Each row has a name. After each piece below comes the name of the row it's from, unless a question asks for something else. Each question is about the rows just above it. Places in a row count from 1.

[ -6.7 -27.2  61.6  74.0  15.7  56.5 -10.3 -34.7  47.2  35.2  37.3  13.1
 -38.8 -77.3 -50.7 -25.0 -32.3  36.0] = q_85
[ -9.8 -27.2  61.6  74.0  15.8  72.6  83.7 -43.4  24.3 -73.2   8.5  58.2
 -45.6  -9.5 -73.9  40.3 -85.6 -16.9] = q_239
[  8.3 -23.0 -28.7  18.7  87.8  33.8  88.7 -34.3  -0.5 -79.1 -52.5  71.3
 -37.3 -13.4  54.0  40.4 -85.6  25.5] = q_216
[ 57.5  13.7  76.6  73.9  15.6  72.5  83.7 -43.4  61.2  52.0  83.1  17.3
 -14.6 -90.5  -2.1  90.1   9.2  32.0] = q_238
The rest of the row after [ 40.3 -85.6]:
[-16.9]
Go on from [ 72.6  83.7 -43.4] to the end of its row.
[ 24.3 -73.2   8.5  58.2 -45.6  -9.5 -73.9  40.3 -85.6 -16.9]
Go on from [-27.2  61.6  74.0  15.8] to the end of its row.
[ 72.6  83.7 -43.4  24.3 -73.2   8.5  58.2 -45.6  -9.5 -73.9  40.3 -85.6
 -16.9]
The row with [ 40.4 -85.6] is
q_216

[-26.8  -7.1  16.8  -9.7   8.4  11.7] -> q_973
[ 80.3 -10.9 -46.8  11.7 -20.0 -46.5] -> q_550
[ 27.2 -15.9 -34.8 -11.9  18.4 -29.9] -> q_527
[-15.8   4.5  48.5   6.7 -20.7  31.8] -> q_697
[-15.5   4.5  49.5   4.2 -15.8  33.0] -> q_587
[  2.4 -12.2   0.0 -37.8  66.2   2.4] -> q_633
[-32.2  -8.1  18.5 -17.0 -46.5 -20.0] -> q_424
[ 75.0 -13.2 -50.8   6.3 -10.5 -48.1] -> q_732
[ 55.0 -14.7 -37.9 -17.5  33.1 -32.9] -> q_708
[-41.7  -2.6  39.7 -10.7   9.1  30.0] -> q_27
Where do [ 39.7 -10.7] appear?
q_27
q: [-20.0 -46.5]
q_550
[ 4.5 48.5  6.7] is in which row?
q_697
Changed q_27: [-41.7  -2.6  39.8 -10.7   9.1  30.0]. Place and old value:
3, [39.7]

[ -1.6 -18.7  61.8  70.5] -> q_574
[ -1.6 -18.7  29.2 -37.4] -> q_628
[-71.5 -51.8   7.1  -0.2] -> q_620
[ 58.3 -43.1 -31.4 -17.9] -> q_863
[-51.8   7.1 -71.5  24.3] -> q_451
[ -9.6  40.8  49.4 -41.2] -> q_29
[ -9.0  37.8  41.9 -41.5] -> q_896
[ -6.0  30.4  29.6 -37.6] -> q_433
[-71.5 -51.8   7.0  20.8] -> q_510
One entry of q_628 was changed: [ -1.7 -18.7  29.2 -37.4]. Where, and from what?
1, [-1.6]
Go on from [-71.5 -51.8   7.1] to the end of its row.
[-0.2]
[-51.8   7.1 -71.5] is in which row?
q_451
Where does [ -1.6 -18.7  29.2 -37.5] differ from q_628, and what was there?
4, [-37.4]

[-28.6 -21.6  20.0 -33.9  -2.5 -13.5 -22.1   6.5 -50.4 -63.2  20.8 -15.5
  30.3 -15.1 -21.8 -37.8  15.6  82.4  15.6  24.4 -37.3 -62.6 -87.6 -31.6
 -63.3 -20.4  16.8  30.4  54.0 -29.7  11.7 -61.8 -35.1 -51.9 -31.3  -0.2
   6.7  27.3 -14.9 -38.9  23.5  -1.4 -10.1 -42.3 -16.4 -49.5 -31.1 -57.5
 -42.1  34.3 -25.6] = q_16
[ 27.4 -38.9  23.5  -0.2 -14.9  -1.4 -10.1 -42.3 -16.4 -63.2  20.8 -15.5
  30.3 -15.1 -36.9 -37.8  15.6  82.4  15.6  24.4 -37.3 -62.6 -87.6 -31.6
 -63.3 -20.4  16.8  30.4  54.0 -29.7  11.7 -61.8 -35.1 -51.9 -31.3   6.7
  27.3 -38.9  23.5  -0.2 -14.9  -1.4 -10.1 -45.1 -16.4 -49.5 -49.2 -57.5
 -42.1  34.3  30.8] = q_329
[-28.6 -21.6  20.0 -33.9  -2.5 -13.5 -22.1   6.5 -50.4 -63.2  20.8 -15.5
  30.3 -15.1 -36.9 -37.8  15.6  82.4  15.6  24.4 -37.3 -62.6 -87.6 -31.6
 -63.3 -20.4  16.8  30.4  54.0 -29.7  11.7 -61.8 -35.1 -51.9 -31.3   6.7
  27.3 -38.9  23.5  -0.2 -14.9  -1.4 -10.1 -42.3 -16.4 -49.5 -49.2 -57.5
 -42.1  34.3  30.8] = q_709
[ -8.1   5.6  72.8 -14.7  15.7  20.5 -39.6  40.5 -54.9 -90.3  39.6  16.8
  57.7  20.4 -20.7 -59.9  32.6  84.9  37.0  56.9 -38.6 -82.8 -80.9 -11.1
 -86.7  11.2  62.6  60.3  48.4  -6.4  55.6 -91.0  15.6 -68.3 -10.5  10.1
  48.9 -25.9  71.9  40.9  20.9  30.2 -10.1 -45.1 -16.4 -49.5 -49.1 -69.1
 -66.1  76.7  58.5] = q_351
[  6.7  27.3 -14.9 -38.9  23.5  -1.4 -10.1 -42.3 -16.4] is in which row?
q_16
The row with [ 27.4 -38.9  23.5  -0.2 -14.9  -1.4 -10.1 -42.3 -16.4 -63.2  20.8 -15.5
  30.3 -15.1 -36.9 -37.8  15.6  82.4  15.6  24.4 -37.3 -62.6 -87.6 -31.6
 -63.3 -20.4  16.8  30.4  54.0 -29.7  11.7 -61.8 -35.1 -51.9 -31.3   6.7
  27.3 -38.9  23.5  -0.2 -14.9  -1.4 -10.1 -45.1 -16.4 -49.5 -49.2 -57.5
 -42.1  34.3  30.8] is
q_329
One entry of q_351 was changed: [ -8.1   5.6  72.8 -14.7  15.7  20.5 -39.6  40.5 -54.9 -90.3  39.6  16.8
  57.7  20.4 -20.7 -59.9  32.6  84.9  37.0  56.9 -38.6 -82.8 -80.9 -11.1
 -86.7  11.2  62.6  60.3  48.4  -6.4  55.6 -91.0  15.6 -68.2 -10.5  10.1
  48.9 -25.9  71.9  40.9  20.9  30.2 -10.1 -45.1 -16.4 -49.5 -49.1 -69.1
 -66.1  76.7  58.5]. Where, and from what?
34, [-68.3]
Go on from [39.6 16.8] to the end of its row.
[ 57.7  20.4 -20.7 -59.9  32.6  84.9  37.0  56.9 -38.6 -82.8 -80.9 -11.1
 -86.7  11.2  62.6  60.3  48.4  -6.4  55.6 -91.0  15.6 -68.3 -10.5  10.1
  48.9 -25.9  71.9  40.9  20.9  30.2 -10.1 -45.1 -16.4 -49.5 -49.1 -69.1
 -66.1  76.7  58.5]
Go on from [-10.1 -45.1 -16.4 -49.5 -49.2] to the end of its row.
[-57.5 -42.1  34.3  30.8]
Where does [-28.6 -21.6  20.0 -33.9  -2.5 -13.5 -22.1   6.5 -50.4 -63.2  20.8 -15.5
  30.3 -15.1 -36.9 -37.8  15.6  82.4  15.6  24.4 -37.3 -62.6 -87.6 -31.6
 -63.3 -20.4  16.8  30.4  54.0 -29.7  11.7 -61.8 -35.1 -51.9 -31.3   6.7
  27.3 -38.9  23.5  -0.2 -14.9  -1.4 -10.2 -42.3 -16.4 -49.5 -49.2 -57.5
 -42.1  34.3  30.8] differ from q_709, and what was there?
43, [-10.1]
Which row holds [-28.6 -21.6  20.0 -33.9  -2.5 -13.5 -22.1   6.5 -50.4 -63.2  20.8 -15.5
  30.3 -15.1 -36.9 -37.8  15.6  82.4  15.6  24.4 -37.3 -62.6 -87.6 -31.6
 -63.3 -20.4  16.8  30.4  54.0 -29.7  11.7 -61.8 -35.1 -51.9 -31.3   6.7
  27.3 -38.9  23.5  -0.2 -14.9  -1.4 -10.1 -42.3 -16.4 -49.5 -49.2 -57.5
 -42.1  34.3  30.8]?
q_709

[ 47.4  35.7  12.2 -64.0  30.2 -69.0  70.6   4.5  22.0] -> q_794
[ 22.2  69.9  24.9  42.8 -12.1  40.0  18.7  55.7 -45.0] -> q_498
[-26.1  26.4 -34.3 -25.2  54.4  34.4 -14.7 -18.7  42.7] -> q_249
[-26.1  26.4 -34.3 -25.2  54.4  34.4 -14.7 -18.7 -70.9] -> q_299
[-72.0 -17.6 -55.7   8.2  20.7  18.4  69.2  74.1  19.9] -> q_319
[-72.0 -17.6 -55.7   8.2  20.7  18.4  69.2 -15.6  19.9] -> q_224
[-72.0 -17.6 -55.7  42.7  20.7 -32.5  71.0  16.7  10.8] -> q_121
The one value in q_249 and q_121:
[42.7]
Where does [-72.0 -17.7 -55.7   8.2  20.7  18.4  69.2 -15.6  19.9] differ from q_224, and what was there?
2, [-17.6]

